Each row below holds a small network's activations on one input, seen along a few directions.
Each table varies a few parts of the input and shows all the possible inputs, shuffled.
A made-up example of a description, with smaller parts first: ring(8) and (point or line(9) or (values(3) and line(4))).
Shared parts are said once, and a part with two or three values counts as separate values.
(in the rows, 128 means zero)

Other details of the inputs vary at random and push rows far along three fixed directions, the same in every table; ignore that.

Table:
x1: [ 87 185 173 111  94 108 129 215 137 215 198]
x2: [112 176 134  72  90  63 153 112  54 121 131]
x3: [ 68 172 162 103  76 149 132 214 194 201 204]
x4: [113 130 110 162 223  84 131 163 198 104 135]
x5: [168  88 118 173  89 211  96 103 134 126 118]
x6: [120 136 155 150 146 140 122 152 204 158 154]
x7: [148 126 103 166 133 127 110 114 140 120 128]
x8: [139 134  89 106 164  89 148  88  71  91  47]
x9: [145 106 107 104 133 147 122  80 103  49 113]
x10: [109 125 105 161 222  89 134 176 198 112 123]
x11: [120  89 125 163 173 125 138 138 170 143 103]
x12: [120 130 194 111  31 194 117 110 134 168 164]
x13: [116 118 120 159 212  64 135 139 209 113 131]
x14: [164  75 160 160 104 211 121 103 112 125 112]
x15: [142 111  78 100 170  87 138 108  43  81  85]
x16: [160  75 108 168  87 207  99 106 138 129 124]
x17: [108 168 112  69  94  77 163 132  46 138 109]
x18: [105 177 151  91  80 141 132 159 148 178 146]
x19: [119 188 130  77  99  73 154 119  49 132 120]
x20: [160  72 164 145 107 192  99  98 112 106 156]
x21: [166 103 120 125 147 144 115  89  64  84 112]
x22: [116 123 127 181 224  64 141 145 190 136 109]
x23: [116 192  93  83  71  64 131 109  73 120 137]
x24: [152  74 134 132 103 221 114 101 152 121 113]
Each input here is: line(4) and (point or line(5)).
- The inputs of x16 and x5 match in every part but the line(4) part. If x11 is changed in the same way as x16 into x5, which row does it become? => x8

Table:
x25: [121 163 150  88 108 100 127 104  92 139 123]
x26: [ 94 145 171  69  24 155 126 133  96 178 175]
x27: [ 82 147  99 119 153  70 143 161 195 135 142]
x28: [136 109  99 117 178 108 134 111  87 114  69]
x29: [109 131  91 153 145  63 146 131 123 115 120]
x30: [110 148 196 101  45 193  96 169 130 192 213]
x31: [101 175 111 158 159  57 130 190 149 146 168]
x32: [154 114  83 127 163 102 139 112  88 121  75]
x33: [199  54 147 174 117 211  96  52 128  98 103]
x34: [141  97  88 125 146  83 138  96  97 100 105]
x35: [109 166  97 113 165  90 121 165 169 116 148]
x36: [102 183 131 166 154  47 139 160 166 159 143]
x37: [123 140 124 119 190  84 144 153 115  89 131]
x38: [132  75 140 247 183 164 118 179 229 171 134]
x39: [151  55 165 179 154 226 131 131 165 129 112]
x40: [168 132  91  83 103 131 116  82  29  82 115]
x41: [ 99 189 140  68  31 178 126 166 138 190 145]
x42: [158  84 146 173 136 212  99  89 210 109 125]
x43: [117 111 153 102  96 149 148 119 107 110 133]
x44: [154 141 138  79 111 137 145  59  47  68  82]
- The inputs of x30 and x28 match in every part but one. If x35 is changed in the same way as x30 into x28, which row does it become? => x41
- What do these inputs look like to the network? => values(4) and (point or line(4))
- List by row number the other rows that have the values(4) part in common with x44. => x25, x33, x36, x42

Table:
x45: [129 142 108 135 157  87 124 133 132 121 145]
x46: [112 170 118 118 112 118 138 162 150 156 134]
x47: [133 148 156  71  53 172 132  98  32 142 103]
x48: [130 130 132 129 127  97 125 123 116 137 152]
x49: [135 107 151  99  63 209 117  89 128 103 137]
x50: [120 110 134 138 137 158 118 134 179 142 113]
x51: [109 166 127 108 124 113 130 148 148 141 164]
x52: [122 144 130  99 129 115 133 131 151 114 130]
x53: [135  76 131 147 174 145 112 146 141  94 147]
x54: [147  98 103 156 157 166 113 105 143 101  88]
x55: [105 155 135  91 124 109 134 143 157 141 154]
x56: [106 154 173 115 134 104 136 150 117 154 150]
x57: [142 153 140  91  61 126 125 106  67 125 142]
x58: [139 102 163 159 142 153 137 148 142 154 123]
x59: [135 149 123 130 123 109 123 136 127 121 145]
x60: [124  93 173 162 122 174 137 142 147 159 135]
x61: [155  97 120 163 154 149 101 100 135  91 121]
x62: [ 97 164 116 121 110 117 142 157 150 151 138]
x63: [117 153 170 115 129 101 145 157 120 151 153]
x64: [138 108 133 169 113 175 111 143 164 167 152]
x65: [118 142 106 139 116 114 133 139 126 138 126]
x66: [135 122  78  98 164 102 142  99 113  96  75]
x67: [112 128 148 131 166  87 152 135 119 118 132]
x68: [131 153 143  90  65 127 115 100  65 129 140]
x69: [137  85 119 178 145 125 127 121 143 129 116]
x70: [106 161 130 127 109 100 129 150 138 138 165]
x71: [146  93 187 137 107 196 120 117 123 144 160]
x72: [107 165 113 115 118 118 136 156 146 163 142]
x73: [121 139 106 115 153 100 143 140 155 126  98]
x74: [115 146 127 130 110  95 132 151 124 179 147]
x75: [124  94 114 146 153 144 134 122 174 114 101]
x76: [129  96 162 168 108 150 115 129 160 141 170]
x77: [151 134  77 134 150  95 134 114  94 100  83]
x78: [133 131 111 149 145  81 136 141 124 142 113]
x79: [113 117 106 121 166 101 134 169 117 126 123]
x80: [133 142  92 112 167 100 124  98 107  72  97]
x81: [136 119 152 152 120 177 114 140 184 129 160]
x82: [155  80 117 172 148 142 110  99 121 118  95]
x83: [144 128 136  87  92 155 142  96  44 132 101]
x84: [131 129  98  96 170  96 128  91 114  69  85]
x85: [161 105 106 138 105 179 105  84  88 104  90]
x86: [110 147 110 128 155  96 137 133 149 101 135]
- The inputs of x54 and x80 match in every part but one. If x65 is changed in the same way as x54 into x80, which row does it become? => x70
- The inputs of x77 and x59 match in every part but one. If x46 is changed in the same way as x77 into x59, which row does it become? => x81
- What do these inputs look like to the network? => values(2) and (point or (values(4) and line(5)))
